[[ 12   1 -18  11  62 -14   2  -5  -8  -9  54]
 [-28  48 -49  17  27 -15   8  -8  32  15 -18]
 [-16  -1   5  18   4  25 -22   7 -15  -5 -21]
 [  8   9  32  52 -58   6  -7   4   4  12   7]
 [-22  40  -3 -16  23  -1  -1  13 -15   2 -34]
 [ -4  19   8  -7   6   1   2  24   3   2 -26]
 [  6  19   5  -1 -13  -8  38  23  39  -8 -12]
 [ -5   9 -46  15 -35  38 -10  -9 -25  27  13]
 [  4 -23  -7 -12 -24  21  -1  -1 -16 -22 -70]]
Indices start at 0.
The entry just left of -35 is 15
The entry directly above -34? 7
The entry in row 2 and column 0? -16
The entry in the bottom-left corner is 4
The entry just left of -10 is 38
The entry in the top-right corner? 54
The entry at row 0, column 2: -18
The entry in row 0 and column 0? 12
The entry directly below 39? -25
The entry in row 1 and column 0 is -28
The entry directly below the largest entry? 27
The entry at row 0, column 1 is 1
The entry at row 1, column 2? -49
The entry just left of -49? 48
The entry just left of the centre entry? 23
The entry just right of the largest entry: -14
The entry just left of 40 is -22
The entry just right of 3? 2
The entry just right of -49? 17
The entry in row 2 and column 1? -1
The entry just right of the centre entry? -1
The entry directly above the smallest entry? 13

m =
[[378 721 451 432 629 666 226 630 907 590 642 747 775 566]
 [444 717 437 499 639 714 207 578 899 506 700 817 674 534]
 [392 388 331 392 533 375 815 474 610 553 530 148 764 426]
 [511 617 881 734 454 493 525 273 406 508 576 696 149 610]
 [202 591 473 318 540 415 538 540 796 719 512 354 895 566]
 [333 711 460 399 613 627 259 639 898 635 609 691 822 586]
 [889 451 609 605 524 596 639 849 160 610 338 552 498 630]
 [470 356 300 419 543 396 844 494 565 512 534 146 734 406]
 [647 581 917 673 444 496 567 562 204 665 379 651 286 716]
 [507 691 454 594 635 727 239 467 856 397 769 849 499 486]
 [923 374 430 576 565 608 711 843 217 528 396 453 566 534]
 [291 702 471 369 597 583 297 636 889 675 579 628 862 593]
 [515 617 886 733 453 492 527 280 398 516 570 695 153 616]
 [456 714 437 513 640 718 208 566 897 485 711 823 642 524]]
The 3rd entry from the end, reading row by row: 823
What is the fourth entry, reading row by row?
A: 432
What is the entry directly below 608?
A: 583
The largest entry in the first column: 923
What is the first entry on the main diagonal?
A: 378
What is the 5th-last entry, reading row by row?
A: 485
The entry just left of the smallest entry is 534
What is the 5th entry, reading row by row?
A: 629
What is the entry directly above the largest entry?
A: 507
What is the entry just right of 627?
A: 259
The bottom-right entry is 524
What is the entry directly above the smallest entry?
A: 552
What is the bottom entry of the column that holds the largest entry?
A: 456
What is the last entry in the row that holds the smallest entry?
A: 406
What is the entry directly below 721?
A: 717
The entry directly above 591 is 617
The 3rd smallest entry is 149
The third entry on the main diagonal is 331
What is the entry just right of the largest entry?
A: 374
The entry directly below 530 is 576
The second entry on the diagonal from the top-right corner is 674
The entry just right of 917 is 673
The entry directly above 856: 204
What is the largest entry in the last row?
A: 897
What is the 3rd entry in reading order?
A: 451
What is the top-right entry?
A: 566
The 3rd entry on the diagonal from the top-right corner -> 148
What is the entry just left of 700?
A: 506
The top entry of the column that holds the smallest entry is 747
The entry directly above 153: 862

M =
[[ 46  13  53  29  63 -31 -36 -56 -70  47 -13  51 -40  57]
 [ 13 -18  65  -3   6 -62 -55  69  45  32 -48  66  17  43]
 [ 44  64  19 -32  31  10  67  51  71 -22  26 -61  12  16]
 [-41  52 -40 -12 -24  70   1  -7 -33 -44  25  -5  63  41]
 [ 61 -64 -30  34  62 -59 -64  40  28  16 -42 -21  -3 -22]
 [ 70  51  69  25 -67  21 -28  57  -5  57 -38  66 -56 -45]
 [ 17 -24 -24  46  71  32 -56  66 -61  17 -45 -45   6  38]]
Counting starts at 0.
Which number is the entry at row 0, column 2?
Answer: 53
Which number is the entry at row 1, column 0?
Answer: 13
The entry in the bottom-left corner -> 17
The entry just left of the smallest entry: -56
The entry in row 0 and column 0 is 46
The top-right entry is 57
Which number is the entry in row 1 and column 1?
Answer: -18
The entry directly above -32 is -3
Which number is the entry at row 0, column 1?
Answer: 13
Which number is the entry directly below 43?
Answer: 16
The entry directly above -44 -> -22
The entry directly above -41 is 44
Which number is the entry just left of 43?
Answer: 17
The entry directly below -18 is 64
Which number is the entry just left of 34?
Answer: -30
The entry in the bottom-right corner is 38
The entry directly below -30 is 69
The entry just left of 41 -> 63
Which number is the bottom entry of the column that holds the smallest entry?
Answer: -61
Which number is the entry at row 1, column 2?
Answer: 65
The entry just left of -42 -> 16
Which number is the top entry of the column that holds the smallest entry?
Answer: -70
Which number is the entry just left of -31?
Answer: 63
Which number is the entry directly below the smallest entry?
Answer: 45
